Each row below holds a small network's activations on one input, seen along a few directions.
Each table varies a few parts of the input and shows all the possible inputs, shuffled.
A made-up example of a description, with smaller parts first: ring(5) and (point or line(9) or (values(3) and line(6))).
Shared parts are said once, and a part with two or three values counts as separate values.
In the rows, zero is written as 128.

Other details of the inputs vary at random and push rows far along three fixed directions, the same in every table; ignore that.
These rows show it; all are for the same input, with only those details redrawn:
[159 119 132 166 130 138 141 122  97 131 104]
[ 79 171 147 104 180  86 145  78 190 150 161]
[173  89 132 142 131 156 136 172  67 131  86]
[166  96 120 172 132 162 140 153  71 140  80]
[127 160 170  80 153  78 134  88 169 115 170]
[151  97 163  47 159 121 125 195 107 123 129]
[221 132 203  61  93  76 116 107 118  54 170]
[177  88 123 170 124 166 137 163  58 134  76]

Table:
r1: [188 134 184  48  87  39  77 109 162 105 158]
r2: [ 61 132  86  87 179 161 145 190 174 170 113]
r3: [179 124 138  69  98 128 115 159 138  75 134]
r4: [ 98 101 131  80 142  93 141 129 167 133 168]
r5: [ 75 181 113  91 170 134 156 139 160 148 150]
r6: [133 136 162 178 118 126 110  66 129 117 141]
r7: [124 110 107 187 128 193  99 159  69 120  86]
r8: [158 105  77 166 101 199 148 175  94 135  77]
r9: [116  87 101 177 121 116 136 103 126 133 116]
r10: [108 197  91 209 125 145 162  58 139 132 125]
r11: [189 167 127 170  83 132 135  84  99  72 128]
r12: [ 60 116  73 202 143 136 174  79 156 185 128]
r13: [178 100 122 147 102 150 144 122 122 133 113]
r14: [184 144 128 148  79 117 110  92 140  64 117]
r15: [115 101 149  66 181 124 125 188 116 144 112]
r16: [138 169 143 164 100 142 112  81 125  88 157]
r17: [138 123 137 194 108 176 144 104  96 152 129]
r18: [ 86 130 116  71 126 111 141 144 163 107 164]
r19: [117  80  93 167 155 162 132 155 127 172  67]
r20: [ 93 158 179  99 150 106 121  82 176 134 188]
r21: [136  81 128  40 112 127 121 213 111  82 138]
r22: [105 173 116 190 147 125 170  50 152 164 140]
r23: [186 132 184 148  78 134 121  83 105  93 165]
r24: [185  84 127 170  53  84  96 114  79 118 109]
r25: [ 14 126  78 113 169  96 108 190 161 189 109]
r26: [163 125 133  82 109 124 112 156 147  80 127]
r27: [ 28 107  83 102 179 128 131 184 161 150 112]
r28: [119 202 151  69 127  54  88 101 155 112 159]
r29: [ 57  75 104  97 178 123 143 176 153 172 125]
r30: [163 150 148 160 117 105 139  67 128 110 137]
r31: [187  49 149  48  90 127 137 200  88  98 153]
r32: [124 141 100 216 126 127 147  46 172 153 113]
r33: [ 76 196  90 201 156 124 140  54 158 134 114]
r34: [ 97 126 176  88 160 122 112 133 151 137 161]
r35: [104  94 109 106 168 150 143 170 154 177 107]
r36: [ 90 131  73 166 107 149 162 109 135 131 130]
r37: [ 61 129 115 124 176 176 110 179 123 150 117]
r38: [104 128 123  68 173 145 125 208 117 125 111]
r39: [152 111 112 171  99 215 126 177  52 125 101]
r40: [153 160 173  62 132  90 149 100 157 115 190]
r41: [122 120 126  88 104 101 124 132 144  75 148]
r42: [ 99 129 101 164 133 162  74 173  71 166  88]
r43: [111 182  94 183 105  95 101  76 168 147 105]
r44: [228  64 126 132  76 174 140 172  71 117  97]
r45: [109 182 169  78 126 116 112 103 166  91 198]
r46: [210 138 151 171  84 120 142  72  92  93 133]
r47: [101 178 121 190 131  82 120  47 137 181 109]
r48: [ 90 106 159  76 160 117  75 189 106 184 122]
Question: What is each input in this table made of?
Answer: values(2) and line(4) and (point or line(5))
Question: The inputs of r40 and r5 match in every part but the values(2) part. If r31 is changed in the same way as r40 into r5, which row does it become?
Answer: r36
Question: The inputs of r9 and r27 match in every part but the values(2) part. If r29 is changed in the same way as r9 into r27, which row does it become?
Answer: r41
Question: Change only the values(2) part in r24. List by row number the other rows that result.
Answer: r25
Question: Start at r14 and move only the line(5) part, one step at a time. The first step leads to r26. Which rows follow, in order?
Answer: r3, r2, r8

Table:
r49: [156 129  89 205  99 190 109 156  79 123  59]
r50: [105  88 151  60 137 109 109 189 108 132 154]
r51: [162 125 136 125 101 124  99 174  58 113 101]
r52: [135 123 108 145 117 164 105 153 117 121 109]
r53: [ 67 165 106 193 192 139 134  92 145 220  90]
r54: [163 156 101 235  85 166 170  42 108  90 125]
r55: [120 212 148 109 132  89 152  37 197  74 206]
r56: [ 64 156  97  94 196 172 160 195 134 159 109]
r57: [111  92 169  11 148  95  96 213 110 115 159]
r58: [ 92 107 110 195 111 127 135  92 110 151 130]
r59: [ 75 111 100 184 200 170 131 158 106 224  64]
r60: [136 155 129  35 125  60 171 102 213  85 188]
r61: [214 100 140  90  96 181 136 210  46  65 101]
r62: [112  96  61 148 123 136 138 153 160 150  82]
r63: [132 184 189 117 137  58 117  20 193 127 188]
r64: [241 110 207 143  52  91 112  52 105  74 162]
r65: [ 12 156 125  71 206  87 116 148 175 176 159]
r66: [134 159 176   4 129  91  85 151 178  74 178]
r67: [168 109 136 126  95 128  99 165  50 105 101]
r68: [104 131  82 234 104 175 133  77 140 148 109]
r69: [  6 127  85 126 202 169 129 175 185 196 107]
r70: [134 221 170 157 136  64 118  13 181 136 161]
r71: [147  99  60 234  82 107 147  87  96 143  74]
r72: [ 71 111 129  67 170 154 170 171 161 137 163]
r73: [207 140 141 174  79  52 138  14 158 110 128]
r74: [ 91  93 101 156 125 176 128 148 139 151 114]
r75: [247  52 174 134  81 155 105 171  33 108  98]
r76: [177  80 162  11 123 155 140 227  97  77 165]
Question: The inputs of r53 and r61 match in every part but one. If r64 is changed in the same way as r53 into r61, which row does it become?
Answer: r72
Question: What is each input in this table made of?
Answer: line(4) and (point or line(6))
Question: Which other rows agree with r50 in the line(4) part? List them by row number.
Answer: r51, r57, r58, r65, r67, r71
